Each row below holds a small network's activations on one input, seen along a few directions.
Each table varies a few parts of the input and shows all the possible inputs, shuffled.
A made-up example of a description, with smaller parts first: values(3) and (point or line(9) or (line(6) and ring(8))).
Shared parts are said once, and a part with two or three values counts as separate values.

Rows:
r1: [  6,   2,  24, -41,   9, -31, -27,  19,  26,  26, -39,  11, -37]
r2: [ 14,  29,  19,  11, -12,  -3,  22,   2, -28,  -4,   1,   4,  33]
r3: [ -9,  13,  -4, -12,  -5, -29,  -7,   4,   2,  26, -30,  12,   2]
r4: [ 16,   7,  -8,  43,  20,  38,  22,   2, -30, -18,  27, -10,  22]
r5: [ 14,  17,   7,  24,  20,  37,  -2, -10, -12, -32,  26, -20,  13]
r6: [-27, -17, -29, -16,  -8, -23, -11,  -8,   5,  18,  -7,   3, -18]
r7: [-18, -21, -18, -18,  11, -33, -17,  20,  24,   8,   1,  11, -42]
r8: [  9,   8,   4,  -3, -18,  30,  14,  13,   2, -15,  -8, -17,   4]
r9: [ -9,   1,  18,  -4, -13, -15,  -8, -14,  -7,  21, -16,  24,  34]
r10: [ 33,  16,  28, -36,  -3, -12, -22,  25,  18,  -5, -39, -11, -40]
r11: [-18, -34,   3, -43,   8, -29, -25,  16,  27,  17, -23,  -1, -51]
r12: [ 34,  24,  -3,  35,  14,  18,  10, -12, -31, -11,  20,  13,  34]
r13: [ 22,  36,  10,  23,  18,   9,   6,  -6, -24, -19,  11,   9,  21]
r14: [-22, -19, -14,   6,  28,  -3, -12, -28,  -8,  -2,  26,  12,  17]
r15: [  6,   3,   2,  -2, -14,  20,   1,  19,   1, -11, -26, -34,  -7]
r16: [  9,   8,  13, -19,  10, -28, -25,  17,  30,  17, -18,  21, -22]
r17: [  1,  -2,  18,  11, -20,  26,   7,   6, -15, -15,  -7, -21,  19]
r18: [ -1, -23,  -9, -25,  -3, -11,  -5,  20,  32,  -5,  -6, -17, -70]
r19: [-21, -11, -19,   4, -14,  10,  24,   0,  12,  -1,  12,  -7, -13]
r20: [-26, -21, -14,   3,  -8,   3,   5,   2,  18,   1, -10, -28, -14]
r21: [ -4,  14,   6, -18,  -8, -12,  -1, -10,   9,  23, -17,  24,  19]
r22: [-32, -16, -12, -18,  -7,  -7,   2, -12,  11,  17,   3,  15,   1]
r23: [ 23,   4,  11,  -8,   1,  13,  -9,  38,  23, -23,  -9, -20, -38]
r24: [-28, -23, -13,  -5, -16, -14,  -6, -23, -11,  15,  12,  17,   5]
r25: [  1,  18,  13,  19, -10,  22,  28,   7, -24,  -8,  17, -17,  15]
r26: [-10,  16,  21,  -2,  -1, -15,   8, -17, -10,  23,   5,  23,  41]
r27: [ 17,  22,   1,  -5, -15, -11,   2,  18,  -9,  -3, -38, -11,   3]
r28: [ -4, -25, -12,  -6,   4,  -7,  -6,  21,  39, -15,   2, -15, -40]
r29: [  7,   4,   0,  24,  25,   3,  -2, -19, -16,  16,  17,  33,  48]
r30: [ 19,  16,  23,   3, -26,   6,  -5, -10, -16,  -7, -14,   2,  30]
r31: [  4,  27,   0,  13,  23,  -8, -13, -24, -11,   9,  24,  31,  19]
r32: [ 20,   3,  22, -32,  -3,  10, -16,  36,  23, -15, -18, -30, -56]
r33: [ -4, -28, -22,  39,  23,  29,  18, -23,  -8,  -9,  34,  -9,  25]
r34: [-18, -17, -13,  17,  -8,   5,  27, -13, -11,  -4,  23, -15,  13]
r35: [ -6,  -9, -24,  28,  20,  18,   7, -25,  -4, -19,  39,  -9,  -2]
r36: [ 40,  12,  13, -15,  -1, -12, -16,  29,  18, -16, -31,  -6, -18]
r37: [-21, -19, -25,  27,  28,   4,   9, -22, -22,  14,  39,  25,  19]
r38: [-15, -28,  -7,  11, -22,  15,   3, -21,   3,  -4,  11, -12,   8]
r39: [-30, -18, -14,  -3,  -3, -18,  11, -18, -18,  13,  19,  12,  19]
r40: [ 26,  32,   1,  -7, -22,   4,   9,   1,  -6,  -5, -13,   8,   7]
Question: What is each input in this table made of?
Answer: ring(5) and line(8)
Question: Changing only the line(8) part turns r35 into r34. The same change can be made to r13. Which row results?
Answer: r2
Question: Changing only the line(8) part turns r14 into r11. The same change can be made to r31. Which row results?
Answer: r1
Question: Which other rows does r5 become when the line(8) part takes its other values? List them by row number.
Answer: r4, r8, r15, r17, r23, r25, r32
Question: Which other rows does r37 become when the ring(5) part takes its other values? List them by row number.
Answer: r4, r12, r29, r33

Rows:
r41: [  3,  20, -10,  48,  66,   4,  -2, -38, -27,   8,  62,  50,  44]
r42: [ 49,  18,  15,  10,   3,  42,   5,  33,   4, -49,  -3, -46, -30]
r43: [ 66,  57,  35,   6,  45,   4, -21,  31,  -2, -15, -12,  14, -14]
r44: [-40, -52, -25, -35, -38, -20,   1,  17,  31,  10, -25, -26, -53]
r45: [ 28,  15,  21,   0, -44,  37,  22,  34,  -9, -33, -32, -52,   0]
r46: [-35, -14,   5, -59, -34, -62, -22,  -2,  25,  52, -50,  27, -20]
r47: [-34, -31, -28,  42, -21,  33,  39, -35, -35,  -8,  36, -15,  60]
r48: [-29,  12,  -4,  22, -19,  -8,  18, -52, -42,  31,  13,  41,  96]
r49: [-18, -42, -28, -25,   6, -12, -14,  20,  44,  -9,   4, -22, -79]
r50: [ 32,  49,  47, -24, -41, -10,  -5,  14, -11,   8, -59,   1,  35]
r51: [ -7,  -6,   2, -35,  51, -46, -40,  13,  42,  27,   4,  38, -68]
r52: [-14, -27, -30,  51,  27,  38,  19, -35, -21, -24,  63, -12,  27]
Question: Changing only one part turns r45 into r43. The same change can be made to r44. Which row results?
Answer: r51
Question: What is each input in this table made of?
Answer: values(3) and line(4)
Question: Start at r48 and move only the line(4) part, one step at a time. The first step leads to r47. Which rows follow, in order?
Answer: r52, r41
